These are the activations of a small neural network, seen along a few directions. Each row is one input.
Each table varies a few parts of the input and shows all the possible inputs, shuffled.
A made-up example of a description, with smaller parts first: one of 5 places around a ring, together with either a single point or (one of 2 separate values, together with one of 4 places along a line) or one of 11 places along a line.
Shared parts are said once, and a part with two or three values counts as separate values.

Table:
row 1: [-24 -17  -6  -6  30 -32 -22  26 -23 -15 -16  11  13 -31   3 -27]
row 2: [-33  -5  13   8   2  -5  57  16 -24   6   5  11 -11   1  18 -19]
row 3: [  5  19  -3  13  18  43  -5 -23  23  14  17 -11 -19  25   4  20]
row 4: [-58  -6  -1  15  31 -13  45  24 -26  -6  -6  14  17  -8  17   2]
row 5: [ 14   0   7  -1  11  -1  21 -45  -1   5  -5   9  -6  10  -9  30]
row 6: [ -9   0  14 -41 -15 -10   4   6  26  13 -10   2 -11 -22  -6 -28]
row 7: [ 30 -42 -29  24 -64 -30  28  73  29 -37 -22 -33  50  90 -37  24]
row 8: [-21  11  11 -16   1  -1  48 -13  28   1   3  -1 -18  11   9 -18]
row 9: [ 26   3  -8  -6  -7  23 -49 -22   4  20   7 -11   2 -18   0   8]
row 10: [ -2 -18   9 -18  -2 -22 -10  19 -24  -1  -3   8 -13 -22   4 -44]
row 11: [ 29  28  -9  14  -7  22 -71  -7  -5  -2  18  -2  -1 -22   4  12]
row 12: [ 18  41  -7  37  11  33 -29 -26  -6 -14  30  -4  -8  15  15  22]
row 13: [ 25 -12   8 -22  -8  -8 -19 -27  -1  15 -16   7   5 -30 -22  20]
Q: What do these inputs look like to the network?
A: either a single point or (one of 2 separate values, together with one of 6 places along a line)
Q: Which other rows does row 12 become when the choice among 2 separate values takes its other values? List them by row number.
A: row 11

Table:
row 14: [ 11  -2  -8  -5 -10  17 -65  13 -17  19  13  -7   1 -39  17 -25]
row 15: [-22 -30  18 -35  33 -22  28  -9  -2  19 -35  14 -39 -45 -20 -15]
row 16: [ 15 -68 -14 -14 -56 -58  75  47  16 -31 -25 -24  30  88 -27  -7]
row 17: [  3 -26 -10  -6  26 -16 -61  21 -27   8 -30   8  -2 -59 -18  -3]
row 18: [ -3  -7 -11 -13  13  -7 -66  14  -4  12 -10   5  22 -50   7 -26]
row 19: [-11 -41 -26  31 -37 -53  52  87 -17 -59 -12 -19  48  86  -9  -4]
row 20: [ 32  15 -12  26  -6  40 -50 -14  -8  19  14 -10  21   9   0  39]
row 21: [ 10  13  20  -3 -10  14  37 -36   9  32  13  15 -22   6  19 -16]
row 22: [ 24  12   8 -32 -37  10 -50   1  16  23   5  -4 -16 -47  -3 -21]
row 23: [-20  35   4  39  19  37  15  -1 -16  -1  24   5   2  25  16  31]
row 24: [-48  -4   6   7  51 -19   4  33 -36 -11 -22  20 -21 -43  -2 -11]
row 25: [ 48  32   9  -1 -45  12 -38 -20  16  24   8  11  -3 -15   1   0]
row 26: [ 17 -12   7 -32  -2 -23 -47   8   6  11 -39  10 -20 -67 -37   2]
row 27: [-29 -12  17 -43  21 -13  24 -15  21  24 -15  11 -15 -36   6 -38]
row 28: [-15  -7  19 -35  -2  11  24 -16   8  31   9   0 -35 -26  14 -38]
row 29: [-11  18  11  11  20  27  39 -43  -7 -10  32  -2  -9  27  11  25]
row 30: [ 40 -62 -38  18 -60 -49 -13  74  -8 -42 -22 -32  66  72 -26   2]
row 31: [ 43  31  -8   8 -14  31 -39 -32  43  11  -9 -10   4  12 -30  60]
row 32: [-15  38   8  39   8  16  12   7 -24   2  26  21  -4   9  37 -11]
row 33: [ 35  18  -7  27 -18  19 -52  -7 -17  20  17   8  15  -6  21  -3]
row 34: [ -6  22  15  12   9   7  36 -36 -15  -8  34  15 -16  11  32 -17]
row 35: [-38 -20  14 -20  51 -29  28 -10 -27 -20 -15  13 -32 -40  -6 -16]
row 36: [ -4 -60 -22   4 -39 -65  76  45  -7 -69  -5 -25  36  87 -11  -9]
row 37: [-55  15   5  -1  39 -11   0  27 -14  -6  -1  18   3 -34  23 -34]
row 38: [ 53 -49 -27 -10 -90 -57   2  61  25 -37 -32 -29  50  58 -43   6]
row 39: [  5  12   3   6  20  32  36 -48  36  19  -4  -7 -15  33 -12  45]
row 40: [  5   9  15  -4   1  35  39 -44  18  30  10  -2 -15  23  -2  27]
row 41: [-32   3  14 -20  17   4  24 -17 -17  -9  30   0 -29 -21  27 -39]
row 42: [-45  -2  12 -28  40 -20  24 -16  -4 -16   7  12  -8 -31  19 -40]
row 43: [-41  20   7   8  16  14   0  26 -26   1  22   7 -18 -23  31 -33]
row 44: [ 31  18 -25  36  13  37 -52 -19  10   8  -1 -15  21  20 -10  57]
row 45: [-11  21  -2  21  39  24  36 -48  11 -20  17  -7  -9  37   1  43]
row 46: [ 11   6   6 -40 -14 -14 -51   1  29  16 -18   7   4 -57 -12 -22]
row 47: [ 44  28   4  -2 -34  34 -37 -27  25  21   5  -6   4   1 -20  43]
row 48: [-20  38  -9  49  38  34  11  -5   2 -11   9   0   2  35   6  49]
Q: What do these inputs look like to the network?
A: one of 5 places around a ring, together with either a single point or one of 6 places along a line
Q: The inputs of row 41 and row 28 match in every part but the place on the ring of 5. If row 29 is changed in the same way as row 41 into row 28, which row does it become?
A: row 40
Q: List by row number the other rows that have the place on the ring of 5 in common with row 18.
A: row 14, row 17, row 20, row 30, row 33, row 44

Table:
row 49: [ 16  23 -14  15  -3  15 -59   0  -3  -5  11  -1  23 -14  -1  15]
row 50: [ 15  12  -1  24   4  33 -32 -14 -11  10  22  -5  -9   0   8  14]
row 51: [  4   9  11 -20   5  13  23 -53  17   1  14  -6 -14  -5   8  -5]
row 52: [ 16  19   6   2 -11  11 -20   7  17  26 -17  10 -17 -24 -18  15]
row 53: [ 22 -12   3 -29 -12   5 -26 -25   3  17   1  -1  -5 -27  -2  -9]
row 54: [ 25  -1   3 -31 -13  -7 -33 -20  15   2  -3  -4   4 -35  -4 -15]
row 55: [ 20 -13   5 -20  -3  10  -7 -31   6  22   8 -10 -18 -17   0 -13]
row 56: [ 33 -61 -24 -15 -60 -46  37  21  17 -34 -11 -28  44  76 -21  -2]
row 57: [-22  17  22  -1  13  -4  19  -6 -24   6  17  20 -22 -14  27 -32]
row 58: [ -7 -63 -23   5 -16 -55  41  53 -11 -61 -33 -22  36  63 -28  10]
row 59: [ -3  34  -6  26  18  39  -3 -31   3   0  27   3  12  18  21  25]
row 60: [ 21  14  -9  27   1  28 -45 -11  -7   6  12  -4   8  -7   6  14]
row 61: [-46   4   6  -3  48   9  27 -11  -1 -10   3   0 -10 -11   5   2]
row 62: [ -1 -44 -19   9 -56 -58  50  69 -13 -40  -7 -16  39  65   1 -24]
row 63: [ 11  23  12   2  -3  19  -4 -11   7  26 -13   5 -24 -14 -15  18]
row 64: [-32  -2   8  -4  48  -3  16 -17 -20  -8  -2  10 -18 -21  -3   5]
row 65: [ 31 -31 -35  35 -51 -23  10  46  -4 -43   4 -28  60  94 -17  27]
row 66: [  4  -6  10 -25   2  12   5 -46   8  18  17  -1 -15  -5   7  -7]
row 67: [-16 -15  -1  -6  35  -7 -19  10 -13   4 -10  -1 -12 -31  -8  -3]
row 68: [-38  19  20   4  17   6  36  -9  -3  -3  17  18  -7  -9  32 -30]
row 69: [-18  -9 -13 -10  38 -15 -21   8  -4  -8 -24   1   8 -35  -9  -2]
row 70: [-16  36  15  -2   5  20  25 -22  29  16   1  14 -21  -2  -5  24]
row 71: [ 21 -31 -16  13 -59 -38  41  58  28 -22 -29 -17  33  77 -36  27]
row 72: [  8  27  -4  29  17  31 -18 -28 -13  10  22   3   4  17  17  24]
row 73: [-13   7  12  -6   3  -1   6  11 -25   4  10  14 -24 -23  18 -32]
row 74: [-13  12   9 -14  -5 -16 -21  29  -9  -5   3  13   1 -37  17 -37]
row 75: [ -4   3   4  -2   2  -2  -7  22 -15  12   1  12  -8 -27  22 -38]
row 76: [  7  22   0  -2  -7   2 -25   9  29  26 -25   9   4 -26 -13  13]
row 77: [ -5  26  13   3   2  23   9  -8  15  33  -3   7 -25   0  -6  15]
row 78: [-20 -17   6  -4  40   0  -3  -2 -20   0 -12   6 -26 -26  -2   1]
Q: The inputs of row 70 and row 61 match in every part but one. If row 63 is changed in the same way as row 70 into row 61, which row does it become?
A: row 78
Q: What do these inputs look like to the network?
A: one of 5 separate values, together with either a single point or one of 5 places along a line
Q: Which other rows does row 54 become when the choice among 5 separate values takes its other values? List them by row number.
A: row 49, row 69, row 74, row 76

Table:
row 79: [  3 -32 -40  42 -11  -4   1  23 -33 -42  41 -30  68  83  39 -14]
row 80: [ 23 -48 -12 -27 -55 -11  16  45  40  17 -39 -34  12  40 -47  20]
row 81: [-24  50  40 -21  15  48  60 -78  29  33  38  15 -26   1  24   8]
row 82: [ 63 -50 -14 -49 -49 -51  -3 -32  49 -32 -26 -26  28  24 -49  13]
row 83: [ 27  11  19  -6  -9  34  -7 -54 -20  43  30   9 -56 -38  26 -20]
row 84: [ 33  -5  -7  47 -46 -29  36  48   1   0 -30  15  30  67 -15  22]
row 85: [-17  24   6  21  82  42  11 -61   2  11  -4   6 -42  -6 -11  53]
row 86: [-88 -62  17 -48  50 -82  76  47 -39 -35 -27  20 -28 -47  11 -89]
row 87: [-14  62  10 -13  -6  22 -46   1  36  28  17  17 -10 -51  37 -49]
row 88: [ -4  11 -15  41 -35 -13  22  60 -20 -66  17 -18  20  63  -8  28]
row 89: [-22  24 -15  20  73  22 -74  -5  -7   8 -27  10   7 -60 -16  50]
row 90: [ 21  15  12  -7  -8  20 -92   5 -37  35  10  17  -3 -77   9 -21]
Q: What do these inputs look like to the network?
A: either a single point or one of 5 places along a line or one of 6 places around a ring
Q: What sort of input is row 82?
A: one of 5 places along a line

Table:
row 91: [ -9  17  21 -29  -9   7  31 -33  14  20  22   2 -29 -17  23 -36]
row 92: [ -3  13   5  22  33  19 -26   1 -35  19  -6  14  -8 -31  -1  14]
row 93: [ -2 -21  -8 -20 -43 -28  -8  58  13   3 -24  -7  14  -3 -14 -26]
row 94: [ 10 -28 -15  12 -16  -4   3  14 -26 -32  17 -26  15  39  -3  12]
row 95: [  7  -1   8   6 -14 -15  50  11  28 -18 -23  -1  -3  41 -36  30]
row 96: [ 19  36  10  13 -18  38 -22 -21  -4  28  35  14  -3  -7  23   3]
row 97: [ 23 -29 -12 -14 -30 -48  -1  14  -1 -25 -14   0  20   3  -8 -23]
row 98: [-37   3   7  13  48   4  10   3 -28   1   7  19 -29 -24  20 -18]
row 99: [-40  18   0  -1  52  12 -16 -13  -6 -14  10   6   8 -28   8   5]
row 100: [ 26  17  21 -18 -28  23 -11 -34  17  36  13  10 -12 -22   5   0]
row 101: [ 22 -45 -10 -18 -26 -16  16   1  -3 -23   0 -27   3  26 -23   6]
row 102: [ 19  32 -18  28  13  37 -57 -19  15  11   5  -9   0 -18   4  27]
row 103: [ 16 -35  -7  -6  -9 -12  34  -9  24   2 -14 -13  21  48 -15   6]
row 104: [-27 -12  11 -18  35 -10  23 -10  -5  12 -11  15 -41 -37   5 -18]
row 105: [ -9  19  -7  33  -8  -3  41  22   3 -25  -6  -1   7  52  -9  44]
row 106: [  1 -16 -20  23  -2   1  24   2   0  -6   3 -13  32  59  10  17]
row 107: [ 13 -14 -13  18 -16 -36 -15  27 -22 -34   3   2  32  17  10 -20]
row 108: [ 26  18   0 -18   7  17 -53 -26  28  21 -12  -1 -12 -22 -20  22]
row 109: [  3  -3  12  -8  16   5 -17 -13 -12  29 -27  11 -23 -42 -17  12]
row 110: [ -8  -6 -10  10 -27 -14 -19  72  -8  -8  -6  -5  28   8   6 -23]
row 111: [-20  34  17   1   3  25  17 -21  -9   6  35   8 -18  -1  39 -37]
row 112: [-30   2   7 -32  40  -2  -4 -25  16  -4  -9   2  -4 -40  -7   3]
Q: What do these inputs look like to the network?
A: one of 2 separate values, together with either one of 5 places along a line or one of 6 places around a ring
Q: The inputs of row 98 and row 104 match in every part but the choice among 2 separate values. If row 96 is changed in the same way as row 98 into row 104, which row does it become?
A: row 100
Q: Which other rows does row 103 become when the choice among 2 separate values takes its other values? List them by row number.
A: row 106
Q: A walk changes only the place on the line of 5. It starts at row 105 and steps to row 106. List the rest of the walk in order.
A: row 94, row 107, row 110
